A small network was shown many inputs. Here are its activations along a few directions, one row for each input.
In each table, some parts of the input vary, and every possible input appears once, in random order.
Descriptions start from the smaller parts, as in this example, which fits no table here: one of 4 places along a line, together with either a single point or one of 9 places around a ring or (one of 3 separate values, together with one of 8 places around a ring).
Shared parts are said once, and a part with two or three values counts as separate values.

Other details of the inputs vary at random and push rows far along two fixed directions, the same in every table; ignore that.

Table:
row 1: [-6  3 -4  0 -1 -6 -2  7 -2 -6 -1 -3]
row 2: [ 11  17   5   3  13  -7  -5   8   3 -23   3  -2]
row 3: [ 10  18   8   0  13 -10  -6   6   6 -21   2   2]
row 4: [14  4  5  4  3  4 -8  9  7 -9 -2 -3]
row 5: [ 15   8  -2   0  11  10  -6   4   2 -14   0   0]
row 6: [ -3  -1   0   2  -5 -15   0   6  -6   1   7  -7]
row 7: [-10  -9  -9  -1  -2   6   1 -11   3  12   0   5]
row 8: [-11  -7   1   0  -8 -22   0   5  -6  10   7  -5]
row 9: [ 10  18  13   8  20   0  -8   9  -9 -15 -10 -10]
row 10: [-6 -1 -4  5  0 -7  6  0 -2  0  5 -4]
row 11: [-5 -2 -1  2 -7 -5  3 10 -3  7  1 -2]
row 12: [ 6 -2  0 -2  2  9 -2 -4  7  8  0  8]
row 13: [-6 -1  0  4 -7 -8  3 13 -2  8  2 -3]
row 14: [-10  -5  -4   5  -3 -13   6   2  -2   3   6  -6]
row 15: [ 0  5  3 -3 -2 -6 -3  8  2  4  0  3]
row 16: [ -3  -6   1   7 -14 -11   6   5   0  10   4  -8]
row 17: [-10  -5   8   8   4 -12  -1   4 -14  10  -6 -14]
row 18: [ -8  -5   3  -1   4   5   4 -17 -13  19 -11  -6]
row 19: [ -3  -9  -6  -4 -13   7   9 -12   3  20  -8   4]
row 20: [ 15  -7 -11 -10  12  59  11 -56 -15   5 -25  23]
row 21: [-2 -2 -5 -4 -2 -1  1  3 -5  0 -1 -3]
row 22: [-9 -3 -6  2 -1 -3  8  4  0  0 -1 -3]
row 23: [  6  14   0  -5   8   4  -6   1   4 -16  -5   6]
row 24: [ 7  0  3  3  3 -1 -6 11  4 -3  3  1]
row 25: [  5  15  20   3   9   8  -4  10   2 -26  10  -9]
row 26: [ -8  -6   4   1 -12 -15   0   9   2  12  -3  -5]
row 27: [  4  10  -2   5  10   2  -8   8   4 -12   2  -2]
row 28: [ 5  1 -2  3 -4  5  5 -1 -4  2  5  5]
row 29: [-7 -4 -3  6  6 -6  2  7  3  1  5 -8]
row 30: [ 22  -4 -14 -11   2  48  11 -43  -3   0  -9  33]
row 31: [  8  14   0  -7  12   6   0  -1   7 -16  -5   6]
row 32: [-7 -8 -9 -3 -7  0  5  0 -7  8 -1 -4]
row 33: [ 20   7   3   4   6  14  -6   3   8 -13  -5   2]
row 34: [16 17  3 -7  8 13 -3  0  6 -9 -5 10]
row 35: [-16  -7  11  -4  -7  11   6 -13  -2   6   7  -4]
row 36: [ -1   1   2   5  -6 -12   0  10  -3   4   9  -3]
row 37: [  9   0 -11  -5   7  24   8 -15   0 -13  -9  13]
row 38: [-9 -7 -8  3 -8 -4  4 -7 -6  5  3  1]
row 39: [-4  3 -3  1  3 -8  2 10  1 -8 -1 -5]
row 40: [-6  3 -6  2 -2 -2  1  5 -3 -3 -1 -3]
row 41: [ 19  19   6   1  16  -2 -15  17   5 -25   1  -6]
row 42: [  8  16  -1  -6   8   7  -5  -1   5 -15  -6   6]
row 43: [ -1  -5   5   1 -12 -12   0   1   2   7   2  -3]
row 44: [-5  6  0 -3  1 -9 -6  8  0 -7 -2  0]
row 45: [  3   7  -3   3   8   4  -8   5   3 -11   1  -1]
row 46: [ -3 -12  -5   1 -13   5   9  -5  -1  13  -6   1]
row 47: [-5  0 -2  0 -3 -7 -2 -5 -3 -1  1  4]
row 48: [-11  -9  -3   4   3 -11   2   7   2   5   5  -8]
row 49: [-17  -5  16  -3  -6   5   1  -5  -2   1   9  -6]
row 50: [ 20  16  10   2   2  -2  -7   8   5 -20  -1  -3]
row 51: [ -4  -8  -7  -4  -7  -1   8 -14  -5  14   3   4]
row 52: [  3 -10   0   4  -6   2  -1   2   4   7  -1  -3]
row 53: [ -8   0   1   2   3 -11 -10   8   3   0   3  -2]
row 54: [ -5 -10 -10   1  -9   1   9 -10  -9  11   4  -1]
row 55: [-2 -5  2  6 -3 -9 -4 15  3  6  6 -5]
row 56: [-10  -5  -7  -1  -8  -4   6 -12  -2  10   2   5]
row 57: [-5 -5 -4  3  6 -2  2  3  2  0  3 -6]
row 58: [-11 -11  -8  -2  -5  -2  12 -15  -1  13   2   4]
row 59: [-6 -2 -5  0 -4 -7  3  8 -6  4  1 -8]
row 60: [  1 -15  -4  -2  -8  11   4 -13   7  19  -4   4]
row 61: [  0   4   8   7  11  -4  -3   4 -12   0  -8 -11]
row 62: [-9 -9 -9 -9 -7  2  8 -9 -3 17 -2  1]
row 63: [ 1  6  5 -2  0 -7 -5 11  1 -1 -1  3]
row 64: [-10  -4  -3   0   0  -5  -5   1   4   6   2   1]
row 65: [ 4  3  3 -3  6 -5 -9  6  5 -3  1 -1]
row 66: [ -2  -2   6   2  -1 -11  -7  12   7   8   5   0]
row 67: [ 1 10  2  0  2 -8 -5  0  1 -9  2  4]
row 68: [ -5  -3   0  -2  -5 -14   1   0  -3   7   6  -1]
row 69: [ 6  1  6  0  4 -3 -9  9  5 -2  2  4]
row 70: [ 39  21  -2 -11  14  47  -2 -25   9 -26 -21  25]
row 71: [  3  -7  -6   0  -7   9   7 -10  -5   8   3   9]
row 72: [ 12  25   4   1  12  -3 -12  17   3 -30  -3  -3]
row 73: [-13  -8  -5  -4  -3  -7   7  -2   2   7  -2   2]
row 74: [  2 -14  -2  -1  -7   9   2 -11   6  15  -5   5]
row 75: [ 3 -3 -1  5  0  1 -2  9  3  4  4  1]
row 76: [-7 -5 -3 -6 -3 -7  0  3 -5  6 -1 -2]
row 77: [-5  2 -5  5 -4 -4  2 -1 -4 -1  4 -1]
row 78: [  1 -10   5  -8   0  47   9 -37  -6  -6  -3  17]
row 79: [ -5  -1   9   3   8  -4  -3  -3 -12   7 -10  -7]
row 80: [ -8  -3   3   1   6 -13  -1   7   7   3   4  -5]
row 81: [ -5  -4  -4   2  -7 -11   3   2  -7   5   7  -6]
row 82: [ -6  -5   3   1  -9 -16   0   5  -3  12   7   1]
row 83: [  7  13   3  -7   7  -3  -6   7   1 -11  -3   0]
row 84: [-4 -9 -2 -3 -1 -6 -4  2  0  7  1 -2]
row 85: [ 12  11   4   4   1   2  -1  10   4 -10  -7  -1]
row 86: [ 17  18   8   3   5  -1  -6  15   6 -18  -6  -3]
row 87: [ 1 -7 -5  0  1  0 -3  2 -1  2  2 -4]
row 88: [  2  -9  -8  -6   1  12   2 -14   2  10  -2   6]
row 89: [-5 -4 -6  3  1  0 -4  1  1  0  2 -1]
row 90: [-9 -4 14  1 -2 10  3 -2 -3 -6  9 -6]
row 91: [  3  -4   0   4 -12  -2   4  -2   0   4   1  -4]
row 92: [-14  -8  -2  -2  -3 -16   4   7   0   5   0  -2]
row 93: [  0 -11  -4  -3 -15   5  10 -17   2  18  -2   4]
row 94: [ 11  13   7  -1  19  -3 -10  10   9 -21  -1   1]
row 95: [-7 -5 -2  0 -1 -9  4 -5 -1  3  2  2]
row 96: [  3  -5  -5  -4  -6  10   7 -16  -1  13   2  12]
row 97: [-8 -2 13  2 -2 11  3 -2 -3 -8  9 -7]
row 98: [-5  0 -6  4 -5 -4  1 -2 -5 -1  3 -1]
row 99: [ -1 -11   4   2  -7  -4  -4   2   5  10  -2  -1]
row 100: [ -7  -8   4   1 -16 -17   2   1   3  15   3  -5]
row 101: [ 18  24  10   0  11  -2 -11  21   4 -24  -1   1]
row 102: [-5 -7 -5 -2  6  4  6 -9  5  8  0  3]
Description of these inputs: one of 6 places along a line, together with either one of 2 separate values or (one of 3 separate values, together with one of 5 places along a line).
The inputs of row 20 and row 18 match in every part but the place on the line of 6. If row 70 is changed in the same way as row 20 into row 18, which row does it become?
Answer: row 19
The inputs of row 71 and row 82 match in every part but the place on the line of 6. If row 90 is changed in the same way as row 71 into row 82, which row does it become?
Answer: row 78
Which other rows does row 97 become when the choice among 2 separate values takes its other values? List them by row number.
Answer: row 61
Which other rows does row 43 become when the choice among 3 separate values takes its other values? List them by row number.
Answer: row 26, row 99
Which other rows does row 81 become when the place on the line of 6 takes its other values? List them by row number.
Answer: row 6, row 8, row 51, row 54, row 68
Which other rows does row 18 become when the choice among 2 separate values takes its other values? List them by row number.
Answer: row 35

Table:
row 103: [ -5   8   1   3  -4 -29  -6  26   6  -4  11  -7]
row 104: [  0   6   8  -2   7  13  -1  -7  -1 -16   5   1]
row 105: [-21 -14  -4   6 -14 -39   0  20   0  31   3 -14]
row 106: [ 24  19  -9  -5  13  15  -4  -5   6 -25  -6  14]
row 107: [ 15  18  11   0   2 -10 -11  19  15 -16   5   1]
row 108: [ 18  24  20   0  16  12 -10   3   5 -31   1   0]
row 109: [-26   4  18  10   0 -52 -10  37  -4  10   8 -30]
row 110: [-22 -15   7   6 -22 -48  -2  30   5  31  12 -16]
row 111: [-30 -35  -7   8 -21   0  16  -8 -13  36   3 -12]
row 112: [ -3 -17 -19  -8   0  48  19 -46 -12   4  -4  21]
row 113: [  4   4  -7  -1   3 -12  -3   8   4   0  -3   0]
row 114: [ 18  31   9  -1  24   6 -12   7  -1 -41  -2   0]
row 115: [-20 -33 -20  -5 -26   8  18 -20   1  32   5  12]
row 116: [ -9   4   3   1   6 -12  -2   7  -6  -2  -1 -11]
row 117: [ 33  23   4  -4  15  13 -13   2  10 -22 -10  12]
row 118: [ 16  12  12  -3  10  20  -3 -10  -1 -16  -6   5]
row 119: [  8   3   4  -2   8  19  -1 -16  -5  -4 -10   5]
row 120: [ -1 -40 -30  -2 -18  46  24 -45  -7  34 -10  19]
What is each input in this table made of?
Answer: one of 2 separate values, together with either a single point or one of 8 places around a ring
Which other rows does row 119 become when the choice among 2 separate values takes its other values? List them by row number.
Answer: row 117
Which other rows does row 104 become when the place on the ring of 8 takes its other values? List them by row number.
Answer: row 108, row 109, row 112, row 114, row 116, row 118, row 119
